These are the activations of a small neural network, seen along a few directions. Each row is one input.
Each table varies a few parts of the input and shows all the possible inputs, shuffled.
A made-up example of a description, with smaller parts first: one of 8 places around a ring, together with either a single point or (one of 2 separate values, together with one of 4 places along a line) or one of 9 places around a ring.
Shared parts are said once, and a part with two or three values counts as separate values.
(in the rows, 128 means zero)

Rows:
R1: [ 90  83 151 162 108 136  83 115 177 161 204 128  86 127]
R2: [129 101 124 169  69 156 119 175 159  68  92 158 100  79]
R3: [202 152 128 143 176 120 115  98 175  51  55 142 137 150]
R4: [ 65  95 210 199 117  32 146 130  95 163 164 139 144 126]
R5: [ 79 110 130  98 139 147  85 125 117 201 219 122 115 157]
R6: [186  90  87 162 124 158 139 161 103  40  76 138 130  97]
R7: [144 192 113  33 185 144 167  96 121 164 123 102 158 158]
R8: [101 168 151  36 127 150 119  84 157 200 138 152 134 127]
R9: [115 140 154  99  91 121 108  71 215 165 121 149  88  98]
R10: [ 98 130 148 137  54 167 102 130 130 126 158 123  77  45]
R11: [ 79 168 125  78  79 179 102 138  69 160 168 119 107  90]
R12: [119 180  61  66 121 156 142 155  49 123 155  86 150 124]
R13: [187 145  73 129 153 168 160 164  42  95  95  77 141 114]
R14: [153 132 161 138 114 119 112 115 233  94  67 167 112 124]
R15: [186  44 116 188 173 138 120 145 139  70 123 132 145 177]
R16: [ 81 152 206 137 112  25 179  91 146 167  82 180 157  96]
R17: [172 110  74 159 200 138 138 148  87 123 136  83 150 209]
R18: [ 58 140 157 173  75  42 164 147  69 137 117 156 124  47]
R19: [125  66 135 202 132 124 100 151 188 108 135 137  74 160]
R20: [201 175  83  94 177 115 142 107 130 114  66 104 172 176]
R21: [118 115 101  85 162 155 145 145  87 157 193  95 187 208]
Q: Describe the family of inputs behind these rows.
A: one of 3 separate values, together with either a single point or one of 6 places around a ring
Q: The inputs of R4 and R18 match in every part but the choice among 3 separate values. If R1 is changed in the same way as R4 into R18, which row does it become?
A: R10
Q: Which other rows does R7 become when the choice among 3 separate values takes its other values? List them by row number.
A: R12, R21

Rows:
R22: [173 150  88  65 177 147 133 105 140 140 116  98 164 188]
R23: [150 168  68  73 163 163 148 146  65 104 102  94 153 125]
R24: [163 103 164 171 110  97 110 100 217 105  87 151 109 122]
R25: [178  71 117 199 152 138 102 168 128  63 124 112 129 157]
R26: [ 45 104 171 155  99 112 125 133 118 182 194 142 107 116]
R27: [113 120 197 146 106  85 105  92 202 145 115 167  85  99]
R28: [107 127 154 160  56  86 136 137 145 121 101 167  95  46]
R29: [193 109 142 148 171 126 117 105 182  70  74 140 124 158]
R30: [194 137 111 123 196 136 131 112 158  91  86 111 155 183]
R31: [126 178 112  52 167 140 121  99 121 188 137 104 162 181]
R32: [142  59 144 214 106 116 106 146 159  93 147 144 105 108]
R33: [114 192  89  65 145 149 148 138  48 156 123  96 155 121]
R34: [153 109  77 109 170 175 132 155  80 126 171  81 157 183]
R35: [186 141  70 130 144 148 159 152 103  62  76 118 153 124]
R36: [ 58 162 149 123  82  87 138 124 107 166 128 147 104  55]
R37: [143 111 138 181  82 107 146 139 149  74  73 158 113  67]
R38: [ 78 144 192 109 103  95 140  74 174 192 143 152  99 121]
R39: [101 135 100  88 146 182 116 149  70 171 193  96 147 175]
R40: [191 117  89 162 119 120 134 152 127  48  62 136 130  98]
R41: [ 53 123 143 112 110 136 125 138  91 192 206 124 141 146]
R42: [168  90  89 159 179 170 121 158 108  76 146 112 144 169]
R43: [ 83  73 181 188  82 117 111 148 154 134 167 166  93 104]
R44: [ 63 179 122  73  90 122 136 123  83 171 143 137 127  79]
R45: [ 94 169 166  67 119 117 133  79 143 200 156 119 122 146]
Q: Describe the family of inputs behind these rows.
A: one of 3 separate values, together with one of 8 places around a ring
Q: The inputs of R41 and R45 match in every part but the choice among 3 separate values. If R25 is changed in the same way as R41 into R45, which row does it become?
A: R29
Q: Which other rows does R31 become when the choice among 3 separate values takes its other values? List them by row number.
A: R33, R39

Rows:
R46: [102 167 163  77 121 115 133  85 149 186 129 134 120 128]
R47: [147 121 168 170 120 105 108 111 191  96  83 152 106 118]
R48: [193 125 123 145 151 112 132 118 166  78  63 132 131 128]
R49: [187 163  94  86 164 135 136 106 139 102  70 115 148 143]
R50: [ 78 124 138 110 120 147 129 142  90 183 197 114 122 141]
R51: [120 142  88  89 143 158 136 140  67 162 171 101 156 161]
R52: [128 194 109  55 152 125 131  86 129 158 106 115 147 143]
R53: [169 117  59 119 158 171 127 149  81  98 135 108 163 154]
R54: [127  72 138 201 122 136 108 158 129  94 152 141 116 128]
R55: [ 90 131 186 131 106  92 125 102 186 152 124 146 101 115]
R56: [175  80  91 178 141 145 122 168 110  75 128 118 144 142]
R57: [ 74 144 149 139  67  97 158 147  99 131 115 155  96  33]
R58: [ 73  84 158 164  98 126 120 152 128 149 189 133 114 130]
Q: Describe the family of inputs behind these rows.
A: either a single point or (one of 2 separate values, together with one of 6 places around a ring)
Q: Which other rows does R58 become when the place on the ring of 6 takes its other values? List them by row number.
A: R50, R51, R53, R54, R56
